These are the activations of a small neural network, seen along a few directions. Each row is one input.
Each table varies a few parts of the input and shows all the possible inputs, shuffled.
Descriptions start from the smaller parts, as in this example, which fits no table here: one of 5 places around a ring, together with either a single point or one of 11 places along a line or (one of 3 separate values, together with one of 4 places along a line).
Shared parts are said once, and a part with two or three values counts as separate values.
In the rows, 128 means zero.

Other details of the inputs shift rows strongly along two fixed directions, in all tables alike. That doesn't count.

A family of inputs:
row 1: [149 121 132 125 153 138 118 134 131 119 100 128 121 127]
row 2: [129 160  98 145 144 163  98 167 102  52 138 170 182 111]
row 3: [129 124 144 106 113 105 124  72 181 186  75 113  71 154]
row 4: [120 157 118 133 115 138 116 154 113  77 146 124 165 106]
row 5: [114 143 125 143 119 145 148 157  96 100 193 137 177 121]
row 6: [138 129 112 128 142 147  74 112 147 124  74 169 127 150]
row 7: [135 136 140 106 156 122 126  99 142 152 111 126  85 157]
row 8: [126  89  60 140 149 115  89 134 123 155  32 161  94 167]
row 9: [114 158 133 136 104 127 174 170  83  87 228  88 183  90]
row 10: [131 112 145 144 120 117 156 132 123 133 160 118 141 114]
row 11: [155 128  90 149 157 177  60 147 140 116  61 184 168 146]
row 12: [ 83 119 186 118  79  81 212  83 135 155 225  83  81  93]
row 13: [171  86  89 118 161 149  68 137 127 136   9 180  89 166]
row 14: [123 125 109 167 112 167 114 191  99  64 159 150 208  84]
row 15: [136 110 159 107 145 103 140 102 152 180 107 108  85 146]
row 16: [127 124 156 105 107  94 157  80 155 207 126  84  86 143]
row 17: [126 140 102 149 110 158 102 169 115  93 139 134 196 104]
row 18: [102 137 160 130 107 107 177 125 116 108 193 109 116  91]
row 19: [118 129 161 101 138  94 165  85 139 178 165 101  84 149]
row 20: [134 135 142 111 130 112 140 111 142 139 122  94 102 140]
Description of these inputs: either one of 2 separate values or (one of 3 separate values, together with one of 6 places around a ring).
- Change only the place on the ring of 6 in row 18. List by row number the other rows that result. => row 1, row 10, row 12, row 14, row 15

A family of inputs:
row 21: [120 133 168 101 117  97 161  71 162 176 128  95  70 138]
row 22: [111 110 151 106 123  94 160  79 142 175 127 118  62 143]
row 23: [159 110  90 132 155 142  62 141 139 133  23 162 125 150]
row 24: [121 115 121 136 125 123 146 143 109 123 150 121 131 116]
row 25: [161 108  86 129 163 150  65 141 135 138  32 169 124 166]
row 26: [115 147 147 129 111 123 171 138 106 108 214 103 149 106]
row 27: [127 130 161 100 132 110 137  79 159 167 115 116  81 147]
row 28: [120 148 138 134 112 129 145 152 112  93 183 110 161  96]
row 29: [137 123  90 141 151 149  90 155 110 103  91 164 148 139]
row 30: [112 124 116 153 102 136 140 151 112 107 170 132 169 103]
row 31: [134 146 126 131 141 141 115 139 124 108 129 136 151 130]
row 32: [142 141 120 141 138 154 108 167 116  90 133 133 176 116]
row 33: [124 129 163 115 112 111 148  80 172 188 123 105  96 141]
row 34: [109 129 113 144 111 132 144 156  94  83 173 129 150 102]
- What is each input in this table made of? => one of 2 separate values, together with either a single point or one of 6 places around a ring
- Changing only the choice among 2 separate values turns row 28 into row 23. The same change can be made to row 27. Which row results? => row 22
- Change only the choice among 2 separate values in row 29. List by row number the other rows that result. => row 31

A family of inputs:
row 35: [136 132 106 150 128 151 105 167 117  99 128 138 180 116]
row 36: [129 115 136 121 122 121 119  95 158 165  91 134 100 144]
row 37: [150 133 141 106 148 122 116 106 154 161  87 117  97 155]
row 38: [152 124 105 138 137 147  91 150 136 128  82 139 153 138]
row 39: [124 147 140 127 127 138 134 131 123 103 155 128 143 118]
row 40: [140 125 109 141 132 152  89 139 140 121  81 155 152 135]
row 41: [135 132 148 107 139 123 118  92 156 151  96 132  93 148]
row 42: [132 150 126 137 133 147 118 152 114  83 149 135 168 113]
row 43: [102 110 123 141 112 116 182 165  67  97 217 116 142  93]
row 44: [110 147 161 119 115 111 179 122 117 121 209  90 127 108]
row 45: [116 122 152 120 108 102 158  97 148 172 143 102 101 128]
row 46: [118 121 145 125 111 111 146 101 148 162 131 113 109 130]
row 47: [119 111  85 146 127 134 115 164  91  83 120 152 137 113]
row 48: [152 143 120 125 152 148  86 141 136 112  85 144 146 138]
row 49: [105 107 124 118 128  96 165  98 116 164 146 127  73 145]
- What is each input in this table made of? => either one of 3 separate values or (one of 2 separate values, together with one of 6 places along a line)
